Each row below holds a small network's activations on one input, seen along a few directions.
In each table, some parts of the input vary, and every possible input appears once, in random order.
A made-up example of a description, with smaller parts first: ring(8) and (point or (values(2) and line(4)) or ring(9)).
Shared parts are said once, and a part with two or three values counts as separate values.

Table:
r1: [-644, -201, 117, -3, 410, 63, 151, 375, -14, -268, -119, 240, 25, 1, 296]
r2: [-52, 21, 165, -220, -81, 13, -177, 142, 1, 84, -116, 95, -141, -10, -129]
r3: [128, -337, -494, -157, -234, -13, 376, 13, -409, -315, -84, -318, 169, -220, 42]
r4: [129, -3, 254, -129, -67, 120, -91, 80, 110, -10, 66, -95, -32, -5, -153]
r5: [260, -341, -583, -305, -68, 67, 341, 127, -394, -291, 23, -272, 211, -20, -21]
r6: [52, 33, 187, 32, -54, -94, -238, 79, -179, -33, -130, 51, -214, -51, -149]
r7: [5, 83, 121, 195, 59, -198, -304, -119, -128, -36, -121, 98, -238, -20, -89]
r8: [-165, 110, -32, -68, 104, -145, -69, -200, 322, 266, -24, 319, -38, -7, -66]
r9: [96, 134, 206, -59, -177, 134, -69, 191, 61, 137, 21, -28, -58, 53, 98]
r10: [168, 78, 208, 288, 72, -100, -206, -194, -45, -132, 71, -97, -134, 15, -142]
r11: [-83, 245, 12, 81, -7, -34, 42, -148, 372, 321, 113, 162, 52, 153, 160]
r12: [149, -376, -440, -161, -119, 48, 428, -12, -386, -131, -173, -347, 18, -199, 73]
r13: [186, -302, -474, -211, -192, 193, 314, 53, -397, -355, 10, -248, 106, -186, -38]
r14: [-27, 122, 73, 32, 109, 12, 35, -244, 420, 160, 115, 99, 35, 111, -126]
r15: [49, 22, 152, -146, -16, 111, 19, -63, 343, 146, 98, 53, 72, 71, -131]
r16: [32, 139, 143, 170, 147, -130, -100, -289, 216, 37, 146, 13, -75, 83, -100]
r17: [198, 29, 281, 124, -45, 30, -150, 19, -77, -134, 26, -139, -124, 24, -200]
r18: [135, 167, 169, 327, -61, -112, -233, -87, -74, 26, 34, -29, -134, 48, 158]
r19: [19, 245, 82, 281, 18, -99, -96, -236, 155, 174, 126, 96, -52, 59, 200]
r20: [-111, 30, 58, -251, -18, -19, -66, -5, 223, 261, -54, 277, -20, 18, -100]
r21: [-704, 108, 38, 280, 502, 173, 28, 273, -25, -133, -135, 39, 617, -56, 380]
r22: [-103, 173, 19, 113, 158, -247, -160, -224, 85, 126, -22, 229, -178, 5, -62]
r23: [-22, 144, 110, -84, -143, 112, 17, 51, 301, 314, 64, 80, 57, 168, 130]
r24: [121, -426, -608, -337, -123, 91, 381, 343, -338, -241, 30, -227, 172, -27, -121]
r25: [185, 102, 237, 207, -174, 26, -174, 75, -142, 29, 34, -52, -95, -5, 91]
- What is each input in this table made of? => values(2) or line(5) or (values(3) and ring(6))

Table:
r26: [332, -149, -22, -346, -274, -163, -136, -314, 161, 72, -36, 148, -405, 80, -454]
r27: [-343, 169, 87, 329, 61, -306, -362, 243, -241, 43, -197, 275, -179, -23, 298]
r28: [554, 136, 225, 131, -360, 60, -145, 149, -282, 37, 184, -227, -342, 28, 183]
r29: [222, 119, -272, -37, -382, -79, 219, -522, 318, 337, 67, -38, 75, 98, 110]
r30: [-495, 92, 147, 426, 520, -271, -36, -208, 51, -168, 24, 188, 99, -87, -44]
r31: [-78, 237, -373, -43, 4, -134, 46, -429, 244, 376, -88, 237, 100, 33, 235]
r32: [-105, -399, -937, -340, -187, 244, 741, 203, -169, -182, 28, -315, 376, -210, 263]
r33: [-378, 182, 4, 6, 130, 294, 146, 157, 410, 218, 36, 320, 308, 153, 408]
r34: [41, 301, 50, -61, -76, 285, 181, 324, 424, 319, 140, -21, 482, 91, 119]
r35: [294, 18, 48, 353, 26, -171, 38, -673, 64, -144, 144, -213, -107, -5, -243]
r36: [211, 255, 405, 178, -203, 212, -346, 473, -161, -26, -46, -106, 48, -4, 179]
r37: [42, 189, -61, 253, -123, -232, -407, -170, -310, 123, -281, 130, -342, -96, 192]
r38: [-313, -181, 359, -327, 246, 155, -101, 404, 274, 65, -72, 301, -199, 144, -125]
r39: [338, 84, 51, 270, -493, -144, -204, -248, -291, 112, -103, -141, -373, -10, 50]
r40: [292, 229, -77, -161, -358, 177, 193, -216, 331, 257, 299, -153, 215, 151, 168]
r41: [-537, 223, -166, 60, 148, -172, 188, -48, 241, 356, -19, 346, 267, 85, 273]
r42: [396, -111, 269, -470, -232, 70, -13, 27, 140, 110, 180, -77, -294, 84, -390]
r43: [-144, -81, -57, -283, 36, -230, -267, -206, 33, 278, -177, 247, -318, 11, -465]
r44: [194, -513, -474, -90, -231, 27, 182, 453, -953, -411, -216, -291, 153, -268, 278]
r45: [133, -12, 395, -432, -7, 217, -229, 394, 276, 24, -2, 141, 74, 64, -400]
r46: [74, 145, 445, 280, 282, 209, -97, 2, 213, -244, 162, -270, 357, -64, -144]
r47: [-285, -10, 345, 384, 578, 123, 24, 64, 226, -254, 103, 66, 60, -15, 142]
r48: [-31, 57, 19, 352, 420, -258, 7, -556, -2, -24, -29, -48, -139, -159, -92]
r49: [-532, -99, 145, -262, 190, -277, -202, 115, 118, 147, -117, 375, -158, 66, -298]
r50: [-30, -579, -567, -717, -92, 148, 462, 399, -467, -450, -194, -135, -58, -186, -405]
r51: [60, -520, -533, -50, 332, 27, 480, 26, -559, -725, -50, -536, 358, -143, 10]
r52: [-359, 107, 373, 351, -47, 153, -297, 482, -210, 35, -152, 85, -65, 111, 313]
r53: [445, 111, 171, 243, 92, 38, -64, -325, 120, -282, 412, -288, 12, 72, -160]
- The inputs of r47 and r52 match in every part but one. If r53 is changed in the same way as r47 into r52, which row does it become? => r28
- What is each input in this table made of? => values(4) and (point or ring(6))
- Change only the values(4) part in r41. List by row number the other rows that result. => r27, r30, r49

Table:
r54: [-149, -144, -254, 91, 138, -85, 86, 260, -374, -300, -139, -21, 187, -147, 199]
r55: [368, -11, -43, -187, -256, -60, 54, -130, -8, 90, -18, -227, 22, -107, -201]
r56: [339, -6, -221, -283, -337, -5, 126, -39, 81, 196, 106, -12, -154, 73, -52]
r57: [-319, 395, 847, 35, 88, 0, -558, 244, 348, 299, 73, 368, -152, 252, 27]
r58: [-302, -244, -198, -25, -3, 97, 129, 156, -305, -262, -146, -22, 108, -93, 183]
r59: [-355, 331, 256, 130, 299, -281, -367, -409, 533, 333, 12, 562, -234, 163, -151]
r60: [-169, -123, -259, -208, 113, 221, 204, 132, -45, -106, -59, -103, 377, -73, -64]
r61: [-139, -201, -308, -203, 88, 187, 425, 226, 60, 129, -57, -53, 210, 9, 136]
r62: [334, -108, -37, -176, -208, -107, 33, -119, -97, -167, 136, -118, -163, 15, -58]
r63: [202, -124, 10, 75, -197, 93, -85, -129, -255, -60, -14, -242, -290, -32, -269]
r64: [-140, -288, -148, -76, 212, 116, 344, 153, -84, -272, -21, -129, 180, -66, 131]
r65: [416, -54, -21, 184, -66, -154, -100, -48, -338, -68, -96, -230, -205, -126, -84]
r66: [-87, 577, 374, 644, 129, -20, -290, -297, 483, 188, 221, 224, 113, 131, 202]
- What is each input in this table made of? => values(3) or (values(2) and line(5))
- Change only the line(5) part in r65. List by row number the other rows that result. => r55, r56, r62, r63
- Which other rows belong to the same alternative as r66? List them by row number. => r57, r59

Table:
r67: [352, -75, 110, -205, -295, -4, -276, 129, -238, -70, 3, -125, -211, 26, -287]
r68: [-301, -102, -346, -61, 210, -60, 220, 25, 32, -52, -76, 130, 210, -61, 79]
r69: [355, 167, -61, 144, -180, -49, 62, -346, 52, 123, 146, -202, -52, -17, -61]
r70: [-263, -229, 44, -194, 61, 213, 41, 459, -193, -200, -161, -28, 211, -43, 93]
r71: [135, -212, -201, -455, -185, 180, 276, 134, 155, 90, 45, -69, 78, 53, -87]
r72: [3, -187, 171, -116, -89, 123, -141, 375, -295, -204, -78, -107, -103, 3, -72]
r73: [-159, -79, 11, 126, 111, -158, -123, 7, -301, -212, -92, 16, -181, -55, 32]
r74: [382, 120, 154, 329, -118, -100, -165, -207, -141, -30, 82, -181, -135, -10, -20]
r75: [-192, 34, 40, 337, 197, 79, 64, 80, -114, -178, -31, -75, 255, -75, 305]
r76: [220, -31, 3, 67, -61, -204, -182, -194, -219, -39, -69, -12, -315, -32, -160]
r77: [29, 77, 120, 389, 36, -36, -166, -21, -227, -211, 88, -121, 5, -12, 130]
r78: [141, 100, -231, 58, -33, 36, 308, -258, 207, 76, 159, -141, 150, -9, 120]
r79: [-100, 76, -195, 182, 193, 96, 288, -7, 95, -5, 39, -83, 322, -60, 226]
r80: [-256, 502, 621, 159, 1, -48, -460, 42, 527, 556, -15, 496, -194, 207, 164]
r81: [381, -119, -28, -344, -356, 105, 40, 31, -10, 122, 51, -98, -168, 15, -285]
r82: [-321, 394, 641, 163, 364, -58, -377, -190, 712, 295, 115, 445, -55, 200, -182]
r83: [-31, -90, -347, -201, 11, -83, 290, -222, 131, 76, 19, 53, -18, 1, 13]
r84: [-179, -187, -213, -355, 15, 178, 206, 379, 18, -54, -41, 12, 306, 12, 11]
r85: [165, -17, -185, -88, -149, -187, 36, -317, 2, 101, -8, -21, -200, -49, -203]
r86: [-362, -140, -108, 65, 268, -22, 60, 102, -192, -183, -176, 110, 94, -96, 182]
- What is each input in this table made of? => values(2) or (values(3) and ring(6))
- Change only the ring(6) part in r83. List by row number the other rows that result. => r68, r73, r76, r85, r86

Table:
r87: [583, -623, -309, -574, -539, 113, 214, 219, -631, -332, -37, -500, -230, -136, -410]
r88: [-357, 51, 285, 96, 130, 29, -236, 234, -39, -80, -162, 185, 81, 9, 144]
r89: [-153, 37, -80, -160, 171, -34, 154, -79, 377, 139, -9, 103, 97, -17, -127]
r90: [-170, -73, -275, -59, 194, -102, 224, -235, 276, 131, 69, 98, 81, 56, 19]
r91: [-153, 26, 215, -342, -26, 198, 159, 189, 531, 343, 130, 212, 62, 152, -85]
r92: [-297, 68, 412, -32, 108, 116, -184, 376, 24, 23, -77, 177, -92, 86, 208]
r93: [-60, -655, -423, -452, -125, 271, 301, 687, -853, -588, -260, -378, 131, -275, -38]
r94: [-300, -34, 25, 298, 314, -79, -137, 51, -182, -188, -115, 5, 115, -45, 114]
r95: [279, 134, 301, -82, -236, 10, -337, 46, 112, 235, 42, 113, -331, 139, -173]
r96: [127, -647, -699, -877, -205, 330, 718, 302, -192, -218, -104, -370, 295, -127, -223]
r97: [-37, 89, -337, -35, 42, 3, 211, -235, 221, 130, 52, 97, 207, -7, 114]
r98: [-298, 40, 529, -14, 133, 199, -175, 479, 62, -24, -40, 91, 46, 58, 23]
r99: [-184, -2, -163, -161, 200, -37, 191, -214, 301, 100, 58, 105, 152, 0, -77]
r100: [100, 19, -304, 79, 0, 98, 402, -185, 210, 120, 129, -155, 360, 17, 276]
r101: [-182, 57, -92, 396, 201, -53, 16, 17, -328, -190, -80, 6, 114, -54, 298]
r102: [-313, 93, 150, 183, 203, -65, -165, 80, -183, -106, -133, 84, 101, -72, 178]
r103: [-21, 43, -506, 94, 123, -61, 310, -208, 105, 77, 62, 76, 250, 31, 109]
r104: [187, 94, 255, -8, -248, -101, -318, -132, 81, 178, -15, 166, -304, 82, -138]
r105: [-222, 52, 2, -275, 71, -9, 107, 44, 389, 222, 41, 306, 31, 121, -18]
r106: [347, 83, -92, 229, -158, -184, -194, -309, -121, 16, 59, -24, -225, -27, -93]
r107: [-89, 5, -60, 416, 175, -15, 102, 112, -325, -326, 17, -161, 229, -131, 400]
r108: [252, 96, 214, 53, -59, -167, -251, -169, 32, 44, -18, -50, -315, -41, -321]
r109: [306, 164, 454, -135, -284, 56, -301, 140, 131, 202, 112, 68, -302, 119, -274]
r110: [-225, -6, 16, -219, 19, 75, 98, -74, 451, 289, -16, 272, 102, 105, 0]
r111: [407, 92, -161, 288, -68, -186, -89, -301, -237, -124, 98, -161, -168, -24, -148]
r112: [260, 136, 150, 38, -127, -196, -236, -292, -56, 69, 53, -24, -286, -13, -170]
r113: [195, 103, 377, -58, -198, -57, -305, -92, 125, 244, -25, 117, -343, 109, -180]
r114: [-341, 84, 346, 48, 115, 3, -213, 284, -35, 24, -151, 239, -25, 47, 188]
r115: [-299, 76, 170, 169, 262, -97, -169, 231, -120, -180, -161, 83, 13, -100, 45]
r116: [-182, 33, -128, 374, 167, 9, 35, 70, -295, -410, 15, -173, 200, -136, 197]
r117: [273, 61, -50, 204, -106, -262, -236, -276, -103, 82, 48, -8, -273, 39, -137]
r118: [0, 55, -366, 28, -18, 126, 352, -250, 233, 54, 128, -154, 313, 2, 80]
r119: [-227, 44, 32, 270, 202, -37, -62, 32, -226, -264, -66, 16, 65, -115, 252]
r120: [-134, 43, 161, -370, 53, 220, 120, 88, 512, 290, 84, 142, 50, 148, -27]
r121: [404, 86, -55, 280, -255, -57, -72, -348, -103, 6, 130, -276, -158, 4, -77]
r122: [524, 74, 6, 311, -229, -52, -36, -281, -144, 15, 141, -324, -40, -4, 70]
- The inputs of r93 and r96 match in every part but one. If r116 is changed in the same way as r93 into r96, which row does it become? => r118
- What is each input in this table made of? => values(3) and (point or line(11))
- Change only the values(3) part in r92. List by row number the other rows that result. => r95, r120
- Change only the line(11) part in r117. List by row number the other rows that result. => r95, r104, r106, r108, r109, r111, r112, r113, r121, r122
